A small network was shown many inputs. Here are its activations along a few directions, one row for each input.
In each table, some parts of the input vary, and every possible input appears once, in random order.
A made-up example of a description, with smaller parts first: ring(5) and (point or (values(2) and line(4)) or ring(11)).
Shared parts are said once, and a part with two or three values counts as separate values.
(in the rows, 128 means zero)

Rows:
r1: [ 37 179  75 149 119 122  72 139 104 163 145 118 167 127 191 123 117]
r2: [158  73 201 144 131 113 158 160 141 158 178 132 112 108  81 137 102]
r3: [ 94 123 189 131 221 148  93 159 126 107 121 214 116  79 165 143  61]
r4: [109  90 127 127  40 186 110  54  95 149 173  57 136 145 144 155  93]
r5: [171  61 142 118 121 105 159 105 102 184 151  65 157 145 142  95 135]
r6: [ 74 139  96 116 186 125 108 187 119 161 136 132 173 125 174  99 118]
r7: [116 128 124  94 135 133 195  85  94  78  94 159  82 102  41 105 183]
r8: [160 160 115 108 148  81 136 120 170 124 123  72 147 126 100  96 224]
r9: [145  63 195 141 149 147 156  96 178 138 174 160  81 124  99 124  67]
r10: [161  76 161  96 133 164 167  70  98 141 129 140 148 132  90  80  53]
r11: [ 79 106 154 123 190 136  83 220 135 113 140 177 134 105 164 127 103]
r12: [209 119  59 165  67 103 172 154 146 156 116 144  90 221 179 162  91]
r13: [121 174  27 155 136 102 136 193 165 118  67 189 150 147 224 188  70]
r14: [181 108 225 145 138 148 133 128 133  75  71 164  55 101  32 118 186]
r15: [130 171  79 161  84 111 110  79 104  83 152  72 148 139 108 145 225]
r16: [219 202  49 126 103  79 139 139 194 103  83 135  75 186 145 159 167]
r17: [ 95 171 111 126  92 124 149 106 105  86 118  82 137 121  42 169 187]
r18: [113 102 127 128  54 156 103  54 121 184 172  42 168 180 174 146 144]
r19: [ 48 144 100 113 142 136  66 124 100 151 120 111 154  94 174 119  76]
r20: [ 75 168 146  70 174 139 113 149 105 136 117 189 149  96 165  90  68]
r21: [193 131 189 152 127 128 132 166 152  79 107 135 110  84  51 108 217]
- What do these inputs look like to the network? => values(3) and (point or ring(6))
- The inputs of r1 and r15 match in every part but the values(3) part. If r11 is changed in the same way as r1 into r15, which row does it become? => r21
- List by row number the other rows that have the values(3) part in common with r4. => r2, r5, r9, r10, r12, r18
- Change only the values(3) part in r3. List by row number the other rows that result. => r9, r14
